These are the activations of a small neural network, seen along a few directions. Each row is one input.
In each table, some parts of the input vary, and every possible input appears once, in random order.
A made-up example of a description, with smaller parts first: one of 6 places along a line, together with either a single point or one of 11 places along a line or (one of 2 separate values, together with one of 8 places around a ring).
Shared parts are said once, and a part with two or three values counts as separate values.
(in the rows, 128 means zero)

Other details of the inputs shift rows strongly along three fixed directions, in all tables alike. That doesn't count.

Table:
r1: [145 142 131 167  95 120 127 157  68 166 157  86]
r2: [108 108 128 144 127  71 154 123 128 140 108 161]
r3: [144 193 163 202 107 166  91 171 121 188 151  71]
r4: [150 117 154  47 136 146 108  98 105  66 126 144]
r5: [156  90 112 121 110 122 119 108  80 136 130  91]
r6: [ 83 109 126 142 150  89 140 133 189 141 110 170]
r7: [140 172 153  82 142 173  94  95 118  60 147 118]
r8: [ 79 120 107 137 147  99 165 148 182 126 113 163]
r9: [100 116 137 150 121  71 162 114 173 119 114 177]
r10: [149  89  90 136 103 127 126 157  86 185 112  99]
r11: [150  94  86 129 107 127 140 159  88 187 123  90]
r12: [153  95  95 150 122 104 137 131  64 167 133  88]
r13: [104 100 118 151 121  70 148 108 146 132 112 135]
r14: [ 78 234 177 200 121 128 120 172 218 121 121 144]
r15: [167  89 100 155 108 100 120 124  75 169 120  97]
r16: [ 99 102 120 143 118  80 174 125 135 131 133 146]
r17: [146  74  91 142 126 127 128 155  85 192 138  95]
r18: [146 103 137  49 162 178  97 110 132  86 128 141]
r19: [108 110 115 151 138  68 144 113 137 137 105 145]
r20: [162 113 130  62 150 158 124  87 124  57 140 126]
r21: [ 78 175 157 167 119  83 143 135 169 117 135 162]
r22: [ 95 124 128 148 129  72 163 119 164 121 119 185]
r23: [150  81 101 115 136 150 118 150  90 152 137 103]
r24: [160  86 119 109 130 142 111 130  97 170 117 102]
r25: [145  96  83 132 101 133 133 147  85 192 117  98]
r26: [154 121 137  58 158 151 107  87 110  64 122 134]
r27: [136 232 180 110 133 226  84 143 157  68 143 116]
r28: [ 77 109 116 145 149  94 142 140 185 133 114 172]
r29: [155  89 109 107 138 149 129 136  94 167 135  97]
r30: [149 142 130 152 104 150 110 116  86 134 147  80]
r31: [142 101 140  81 121 135 130 101 106  92 130 136]
r32: [140 223 188 114 139 219  74 151 159  62 139 115]
r33: [107 110 129  96 151 108 143 115 178 130 105 161]
r34: [141  97 102 141  95 109 134 130  55 174 138 107]
r35: [140 114 129  83 138 142 133 100  92  99 127 148]
r36: [146 208 162 168 113 191  94 154 124 161 154  80]
r37: [153 115 139  39 157 175 110 103 136  95 123 136]
r38: [ 97 111 108 143 127  66 143 114 137 136 121 142]
r39: [100 117 124 155 132  67 152 103 181 115 111 161]
r40: [148 112 135  56 148 156 124  88 118  55 140 118]
r41: [149  84  97 115 133 153 123 152  89 149 129 102]
r42: [145 198 158 208  95 168  85 189 117 168 133  73]
r43: [154  82 120 147  88 104 132 130  68 169 125  99]
r44: [136 223 177 130 121 191  89 154 163  99 138 109]
r45: [ 83 203 156 209 130 146 113 165 181 140 145 132]
r46: [146 109 123  65 134 148 118 124 133 111 103 132]
r47: [ 88 178 134 184 134  96 145 116 178 115 132 158]
r48: [154 146 137 182  93 129 136 150  95 155 156  95]
r49: [ 96 119 118 154 132  71 156 103 179 115 118 162]
r50: [141  89 126  82 150 154 103 127 127 108 115 137]
r51: [113 149 146 178 106  97 146 131 152 133 135 147]
r52: [146 110 137  80 137 133 127 107  96  98 123 146]
r53: [147 118 124  40 153 181 123 125 130  74 123 134]
r54: [ 97 112  98 129 129 102 157 128 158 165 114 150]
r55: [146 203 150 192  99 164 108 183 122 182 157  65]
r56: [ 95 160 129 170 127  87 142 134 146 128 144 123]
r57: [ 73 110 109 144 151  99 151 127 181 145 120 173]
r58: [156 165 153  94 137 183 102  88 131  59 146 121]
r59: [166 115 150  57 140 154 114  97 111  66 123 153]
r60: [117 231 187 159 140 195  95 142 174 114 154 114]
r61: [ 94 112 129 111 127 103 162  98 147  99 126 169]
r62: [151  90  96 131 121 128 140 148  90 198 134  89]
r63: [159  96 106  99 116 142 118 136  98 168 121 102]
r64: [154 103 101 123 127 129 122 107  67 143 128 103]
r65: [158  88 101 153  91 118 142 123  68 172 137 110]
r66: [ 88 105 107 112 154 127 143 124 165 112 112 169]
r67: [156 121 137  58 141 166 123  90 105  67 134 156]
r68: [167  98 100 123 126 125 130 119  77 136 138 100]
r69: [140 172 159 130 130 147 130 132 130  91 151 137]
r70: [151 201 161 195  92 158  91 177 125 185 139  70]
r71: [113 115 117 118 146  91 143  98 158  98 117 165]
r72: [103 118 130 108 150  94 166 116 140  99 126 171]
r73: [ 82 174 150 173 129  76 130 124 179 114 124 145]
r74: [ 91 105  92 142 133 109 153 139 150 150 106 154]
r75: [ 94 100 116 110 152 118 136 131 168 111 108 168]
r76: [ 98  92 108 145 137  98 138 144 156 148 100 152]
Each input here is: one of 4 places along a line, together with either one of 9 places around a ring or (one of 2 separate values, together with one of 5 places around a ring).
- The inputs of r5 and r40 match in every part but the place on the line of 4. If r63 is changed in the same way as r5 into r40, which row does it become? => r55
- The inputs of r32 and r8 match in every part but the place on the line of 4. If r49 is changed in the same way as r32 into r8, which row does it become? => r20
- Which other rows does r34 become when the place on the ring of 5 takes its other values? List them by row number. => r35, r61, r65, r67
- Which other rows does r68 become when the place on the line of 4 takes its other values? List them by row number. => r15, r47, r71
- Start at r6 and move only the place on the ring of 9, one step at a time. The first step leads to r50. Which rows follow, in order? => r76, r42, r14, r46, r70, r33, r24

Table:
r77: [ 87 159 156 199 121  80 147 133 182 159 126 159]
r78: [ 93 131 106 167 123  72 147 115 169 143 113 144]
r79: [156  82  82 102 119 140 130 114  65 132 127 102]
r80: [104 125 129  98 166 125 144  92 164  81 139 161]
r81: [ 69 163 121 209 126  88 152 145 171 133 135 151]
r82: [128 176 169 125 151 164  87 113 157  67 139 134]
r83: [143  53  87  39 147 153 115 119  89 147 106 126]
r84: [136  90  92  56 147 134 142  86 119  87 127 142]
r85: [134 192 169 107 134 157 102 113 162  71 131 123]
r86: [151  88  95 164  81  91 138 136  79 208 115 104]
r87: [132  76  91  75 150 120 150  86 117 111 129 138]
r88: [112 118 116 162 106  75 146 142 132 156 105 135]
r89: [143  66 122  70 147 104 135 100 118 116 113 146]
r90: [ 71 171 127 197 118  83 164 148 171 136 127 144]
r91: [ 93 118 130  77 158 150 141 127 188 102 114 157]
r92: [ 93 128 125 165 110  78 155 129 159 146 102 164]
r93: [133 176 186 117 138 167  95 120 153  77 137 150]
r94: [173 167 147 165 105 181  69 143  77 127 142  68]
r95: [121 218 198 151 123 171  93 137 167  75 135 145]
r96: [159  55  81  61 120 113 152 113  72 138 123 122]
r97: [159 174 145 138 121 208  87 169  87 164 142  67]
r98: [142  77  92 177  98  89 127 148  72 190 112  96]
r99: [125 113  93 193 109 106 126 177 128 217 119 109]
r100: [ 81 171 141 188 122  76 168 146 178 151 140 145]
r101: [114  77 108  62 155 133 134 119 181 103 103 164]
r102: [105 169 161  91 144 180  98 138 187  94 130 134]
r103: [176 162 162 159 111 176  71 148  78 134 149  68]
r104: [114 123 122  87 168 146 140 130 186  97 111 170]
r105: [108  98 127  56 153 133 152  98 147  61 118 195]
r106: [174 176 140 144 128 205  86 171  89 162 141  73]
r107: [183 121 145 119 123 163  89 122  73 137 139  74]
r108: [119  82 131  71 156 102 134 105 148  86 110 176]
r109: [ 86 132 116 163 113  87 172 134 151 144 119 166]
r110: [176  40  89  74 126 116 127  97  63 154 112  98]
r111: [189 128 139 127 122 175  77 117  69 137 146  67]
r112: [126 183 174 113 153 166 116 117 153  73 156 127]
r113: [ 92 112 109 161 135 106 161 157 191 158 111 147]
r114: [127  66  93  84 155 123 139  99 109 103 131 149]
r115: [124  77  81 173 105  87 153 150  76 184 126 109]
r116: [160 172 163 148 115 173  97 159  88 124 164  90]
r117: [135 204 175 147 119 172 104 157 126  89 154 114]
r118: [176  46 103  60 131 147 136 100  55 140 135 122]
r119: [113 102 113  42 178 144 124 111 166  93 103 178]
r120: [141 203 185 143 130 169 108 144 133 103 166 107]
r121: [101 151 129 194 105  91 163 141 143 180 141 134]
r122: [159 168 170 106 126 157 100 122 127 102 137 107]
r123: [108 111 103 164 121  81 165 129 127 170 133 121]
r124: [ 81 136 113 171 128  74 148 119 177 126 104 157]
r125: [180  41  96  73 115 123 130  96  61 163 112 115]
r126: [138 109 112 204  85  85 126 170  81 201 120  95]
r127: [ 87 172 141 187 110  67 149 145 184 148 119 146]
r128: [126 193 167 105 131 164 121 133 147  64 140 135]
r129: [173 141 139 116 110 166  91 129  80 116 124  82]
r130: [100 121 135  96 162 123 142 111 157  74 134 167]
r131: [163 186 153 141  96 180 109 141  93 133 157  91]
r132: [ 86 120 125 169 127  87 163 136 152 147 133 172]
r133: [106 100 106  63 152 106 163  92 155  81 119 166]
r134: [140 114  99 208  96  89 126 137  95 212 129  78]
- The inputs of r104 and r99 match in every part but one. If r116 is changed in the same way as r104 into r99, which row does it become? => r108
- The inputs of r122 and r100 match in every part but one. If r94 is changed in the same way as r122 into r100, which row does it become? => r81
- What do these inputs look like to the network? => one of 2 separate values, together with either one of 5 places around a ring or (one of 4 places along a line, together with one of 6 places around a ring)
- Start at r91 and move only the place on the ring of 5, one step at a time. The first step leads to r97. Which rows follow, in order? => r106, r104, r113
- Start at r77 and move only the place on the line of 4, one step at a time. The first step leads to r89. Which rows follow, in order? => r107, r111
- Which other rows does r110 become when the place on the ring of 6 takes its other values? List them by row number. => r85, r98, r103, r107, r129
- Start at r102 and move only the place on the ring of 5, one step at a time. The first step leads to r101. Which rows follow, in order? => r99, r119, r83

Table:
r135: [ 97  54  77 154 124  41 153 124 127 156  88 171]
r136: [164 174 153 119 127 170  77 105 114  92 129  85]
r137: [154 144 125 145 111 144 105 114 101 132 144  84]
r138: [ 84 143 137  64 163 151 149 139 226 101 102 188]
r139: [ 91 174 137 178 140 160 106 194 172 160 127 129]
r140: [161  88 131  82 147 130 103  92 124 111 120 114]
r141: [ 83 167 136  95 179 167 124 133 231  96 118 155]
r142: [171 136 170  92 118 147  95 122 113 121 125 112]
r143: [105 136 108 183  94  73 185 156 117 177 142 123]
r144: [152 101 113 137 112 134 113 131  80 129 129 119]
r145: [151 145 135 130 133 164 118 109 102 126 161  98]
r146: [150  49 118 113 132 106 113 123  88 143 108 128]
r147: [148 154 123 123 131 155 128 122  97 111 162  85]
r148: [134  41  76  78 143 109 166 117  77 107 129 147]
r149: [154 127 134 112 100 141 126 121  91 129 124 112]
r150: [ 82 126 144 110 164 121 154 106 169  72 133 198]
r151: [105 198 160 206  97 114 147 154 139 171 157 127]
r152: [116 144 126 184  89  77 142 142 137 169 106 129]
- The inputs of r136 and r152 match in every part but one. If r140 is changed in the same way as r136 into r152, which row does it become? => r142
- What do these inputs look like to the network? => one of 3 separate values, together with either a single point or one of 5 places along a line
- Which other rows does r141 become when the choice among 3 separate values takes its other values? List them by row number. => r138, r139

Table:
r153: [173  85 113  35 141 177 118 108  76 120 128 109]
r154: [113 115  96 136 120 107 161 141 142 153 124 136]
r155: [147 195 171 136 136 173  90 133 154 115 131 105]
r156: [ 97 158 146 113 160 127 137  84 176  64 140 169]
r157: [134 120 116 163 112 127 123 140 121 178 124  93]
r158: [143 130 115 178 112 143 127 167  95 178 150  93]
r159: [144  39  85  64 138 127 132 121  83 136 106 138]
r160: [108 137 134 125 141 129 139 135 149 136 137 143]
r161: [132 184 169 139 135 178  92 149 140 114 149 114]
r162: [142 141 118 163  96 134 115 159 101 187 132  87]
r163: [100 165 160 116 160 135 113 125 196  72 110 173]
r164: [140 151 122 193 101 147 124 179  95 172 145  90]
r165: [157 166 160 154 130 170  80 150 121 136 137  97]
r166: [109 110 104 135 119 108 148 147 123 159 114 139]
r167: [103 102 119 129 113  61 170 105 153 132 111 176]
r168: [ 93 113 107 145 137  90 151 105 141 106 120 166]
r169: [120 144 133 170 120 133 125 163 117 169 143 114]
r170: [106 121 108 130 121 104 151 140 139 159 120 139]
r171: [147 168 146 153 108 173  89 152 121 130 130  89]
r172: [169  28  98  70 122 104 146  90  62 145 122 136]
r173: [117 103  95 140 127 107 166 137 132 167 126 127]
r174: [158 120 127  57 148 170 116  71 102  69 135 126]
r175: [137 152 128 165 111 123 110 147 136 166 119 105]
r176: [109 137 123 154 116  73 149 130 142 133 127 123]
r177: [ 99  91 104 133 135  50 173 110 145 138 117 142]
r178: [159 173 153 148 106 150  99 145  91 112 144  78]
r179: [144 133 127 184 101 107 119 156  78 155 140  82]
r180: [142 122 140 174 101 108 128 136  93 163 141 119]
r181: [ 93 157 163 104 166 149 116 114 206  61 126 169]
r182: [173  69 114  49 146 175 102 102  93 110 126 109]
r183: [134 195 164 157 132 171  96 118 126  88 160 115]
r184: [108 149 144 115 141 145 128 141 145 104 127 151]
r185: [130 181 152 150 133 167 124 149 146 123 157 114]
r186: [182  42  98  78  99 118 134 105  42 142 111 122]
r187: [ 99 180 175 107 163 121 132 104 192  48 145 156]
r188: [187  70 116  47 150 170  95 103  84 119 119 110]
r189: [151 116 132  45 142 179 105 115 115  81 117 133]
r190: [130 121 110 178 108 104 122 154 120 183 106 111]
r191: [124 134 142 149 111  95 150 114 133 141 128 142]
r192: [103 127 105 149 123 111 158 148 148 141 121 144]
r193: [ 89 121 122 115 147 101 155 119 179 131 113 162]
r194: [113 146 147 113 147 144 124 127 160 116 135 142]
r195: [125 101 129 150 108  88 147 126 109 140 119 150]
r196: [145 128 148  64 151 187  92 115 136  60 121 133]
r197: [ 88 105 104 130 131  86 151 122 182 137 103 157]
r198: [ 81 127 107 150 132  80 160 103 161 109 114 171]
r199: [157 181 138 156 102 162 100 122  93 124 151  85]
r200: [ 92  92 113 137 145  57 162 117 150 120 123 158]
- The inputs of r153 and r160 match in every part but one. If r177 is changed in the same way as r153 into r160, which row does it become? => r187
- What do these inputs look like to the network? => one of 6 places around a ring, together with either one of 3 separate values or one of 5 places along a line
- Start at r158 and move only the place on the line of 5, one step at a time. The first step leads to r169. Which rows follow, in order? => r161, r181, r165
- Which other rows does r186 become when the choice among 3 separate values takes its other values? List them by row number. => r178, r198
